Each row below holds a small network's activations on one input, seen along a few directions.
In each table, some parts of the input vary, and every possible input appears once, in random order.
Descriptions start from the smaller parts, as in this example, which fits no table here: one of 4 places along a line, together with either a single point or one of 9 places around a ring or (one of 2 separate values, together with one of 8 places around a ring).
Shared parts are said once, and a part with two or three values counts as separate values.

Other details of the inputs vary at random and push rows far along two fixed directions, the same in every table; ignore that.

Rows:
row 1: [ 377,  -67,   46,  541,    6,  701,  -11,  585, -554,  329, -104, -555,
 -616]
row 2: [ 192,   -5,  397, -137,  111, -315, -227,  386, -208,    0, -299, -483,
 -128]
row 3: [ -47,    4, -166,   91, -242,  235,   69, -287,  199, -110,  237,  270,
  101]
row 4: [ 177,  127,  392, -107,  162, -443, -139,  520, -399,  201, -321, -559,
 -107]
row 5: [ -40,  -74, -178,  113, -198,  172,   91, -296,  176,  -92,  228,  328,
   19]
row 6: [  43,  -16, -315,  312, -301,  688,   98, -243,   50,  -66,  238,  195,
 -134]
row 7: [-133,  -37,  148, -214,  -37, -277,  -22, -133,  295, -203,   27,  207,
  292]
row 8: [-103,  -70, -122,   52, -159,  308,   76, -227,  232, -201,  101,  320,
   88]
row 9: [ -92,   87,   11, -214, -134, -340,   -1, -247,  156, -138,   43,  177,
  235]
row 10: [  50,  -73, -341,  349, -259,  619,  120, -256,   15,  -57,  221,  248,
 -222]
row 11: [-44, 141,  55, -42, -56, -14,  38,  90, -76,  40, -58, -37, 149]
row 12: [ 157,  168,  372, -132,  131, -386, -143,  485, -397,  180, -333, -562,
  -55]
row 13: [ -91,    8,   17, -197,  -79, -416,    2, -243,  156, -114,   50,  234,
  162]
row 14: [ -22, -212, -282,  303, -127,  629,  126, -177,   67, -122,  131,  323,
 -261]
row 15: [ 331, -170,   28,  434,  -14,  674,  -99,  379, -352,   82, -105, -418,
 -591]
row 16: [-208,   53, -295, -324,  569, -337,  -18, -278,  231,  143,  107,  107,
  232]
row 17: [-147, -113,  122, -208,   18, -337,    6, -143,  269, -183,   29,  261,
  211]
row 18: [ -47,   36,   22,  -17,   24, -135,   84,   80, -121,   67,  -87,   49,
  -27]
row 19: [ -56,  189,  380, -346,   76, -693,  -75,  231,  -14,   50, -163, -188,
  374]
row 20: [-297,   24, -292, -255,  509, -334,   26, -225,  273,  193,   59,   82,
  279]
Description of these inputs: either one of 2 separate values or (one of 3 separate values, together with one of 6 places along a line).
Which other rows does row 12 become when the choice among 3 separate values takes its other values? List them by row number. -> row 2, row 9

Rows:
row 21: [ -83,   19, -133,   28,  -12,   85,  102,  -97,   47,   12,   51,  171,
   50]
row 22: [  84,   40,  -36,  123,   39,  195,   -9,  124, -140,  126,  -18, -177,
 -120]
row 23: [ -88,    8,   91, -120, -101, -227,   29,  -88,  116, -118,  -12,  168,
  168]
row 24: [  63,  -28,   27,   46,   63,   86,  -49,  105,  -65,   35,  -49, -146,
 -107]
row 25: [ -51,  -29, -144,   35,   -7,  107,   48, -147,   85,  -33,   73,  150,
   -4]
row 26: [  57,   22,  173,  -57,  -50, -169,  -48,  104,  -67,  -32,  -81,  -99,
    6]
row 27: [  55,  -31,   37,   27,   68,   35,  -46,   99,  -69,   33,  -59, -126,
 -105]
row 28: [ -88,   12, -115,   18,   -6,   89,  102,  -85,   53,    0,   42,  174,
   60]
row 29: [ -80,   19,   82, -118,  -92, -205,   28,  -93,  106, -124,   -6,  172,
  167]
row 30: [ -41,  -25, -159,   50,  -16,  177,   39, -155,   98,  -30,   88,  128,
    5]
row 31: [ -44,  -23, -161,   46,  -16,  141,   42, -158,   88,  -31,   90,  131,
   -1]
row 32: [ -34,  -48, -105,    2,   11,   82,   10, -151,  136,  -46,   95,  121,
   33]
row 33: [  83,   18,  -32,  117,   43,  189,  -25,  112, -130,  110,  -12, -181,
 -123]
row 34: [  57,   17,  169,  -55,  -63, -175,  -50,   98,  -60,  -18,  -69, -107,
    0]
row 35: [ -85,   17, -134,   49,  -15,  159,  105,  -83,   56,    2,   59,  161,
   54]
row 36: [ -75,   31, -146,   36,  -14,   91,   94, -113,   47,   20,   68,  164,
   48]
row 37: [ -61,   37,   47, -113, -111, -153,   12, -110,  110, -105,   30,  152,
  161]
row 38: [  59,  -54,   67,    3,   86,  -15,  -67,   90,  -32,   18,  -42, -122,
  -90]
row 39: [ -78,   25,   76, -112,  -98, -187,   20,  -86,  117, -126,    0,  162,
  176]
row 40: [  44,   12,  181,  -64,  -59, -197,  -45,  103,  -51,  -29,  -84,  -96,
   13]
row 41: [  88,   -6,  -27,   95,   47,  133,  -42,   92, -119,   89,   -8, -171,
 -134]
row 42: [  61,  -23,   13,   73,   58,  130,  -31,  124, -100,   64,  -38, -145,
 -110]
row 43: [ -38,   53,  386, -447,  219, -846, -185,  131,   87,  -34, -181, -206,
  267]
row 44: [  86,  -45,   34,   26,   79,    0,  -72,   74,  -45,   37,  -18, -143,
 -112]
row 45: [ -60,  -20, -153,   50,  -11,  128,   64, -136,   59,   -6,   83,  161,
    7]
row 46: [ -67,   14, -175,   71,  -23,  167,   78, -135,   48,   12,  100,  141,
   23]
row 47: [  53,    3,   -3,   72,   53,   84,   -8,  120, -123,   88,  -41, -129,
 -106]
row 48: [  47,   -5,   15,   61,   59,   85,   -8,  130, -115,   75,  -50, -124,
  -93]
row 49: [  64,  -26,   18,   37,   63,   35,  -45,   90,  -77,   44,  -50, -132,
 -119]
row 50: [ -72,  -30, -138,   40,   -8,  120,   71, -120,   60,  -14,   66,  170,
    9]
row 51: [ -66,   31,   56, -115, -102, -188,   29, -113,   96, -109,   21,  166,
  148]
row 52: [ -87,   14,   86, -114, -108, -212,   21,  -80,  128, -120,   -6,  158,
  178]
row 53: [ -72,    6, -155,   52,  -13,  121,   82, -124,   48,    9,   79,  161,
   27]
row 54: [  94,   -9,  -25,  105,   48,  177,  -45,   99, -116,   94,  -11, -181,
 -135]
row 55: [ -64,   40,   47, -119, -109, -178,   18, -116,  101, -107,   34,  152,
  156]
row 56: [  97,  -40,   21,   36,   72,   32,  -79,   68,  -44,   39,   -2, -166,
 -111]
row 57: [  69,  -51,   49,   14,   82,  -13,  -66,   83,  -40,   28,  -32, -128,
 -105]
row 58: [ -85,   -7, -136,   54,  -11,  173,   89,  -94,   61,  -11,   68,  157,
   39]
row 59: [  62,   24,  156,  -50,  -72, -151,  -60,   98,  -59,  -14,  -55, -122,
   -1]
row 60: [  53,  -26,   24,   50,   63,   74,  -28,  117, -101,   62,  -50, -123,
 -105]
row 61: [  77,   43,  -35,  110,   38,  145,   -7,  115, -141,  121,  -15, -166,
 -115]
row 62: [  68,   21,  156,  -40,  -74, -119,  -67,  107,  -54,  -10,  -59, -128,
   -2]
Describe the family of inputs behind these rows. -> one of 6 places along a line, together with either one of 2 separate values or one of 5 places along a line
Changing only the place on the line of 6 turns row 38 into row 57. The same change can be made to row 23. Which row results? -> row 40
Changing only the place on the line of 6 turns row 46 into row 48. The same change can be made to row 55. Which row results? -> row 29
Which other rows does row 32 become when the place on the line of 5 takes its other values? List them by row number. -> row 22, row 30, row 33, row 54
Which other rows agree with row 34 in the place on the line of 6? List them by row number. -> row 25, row 36, row 44, row 45, row 51, row 53
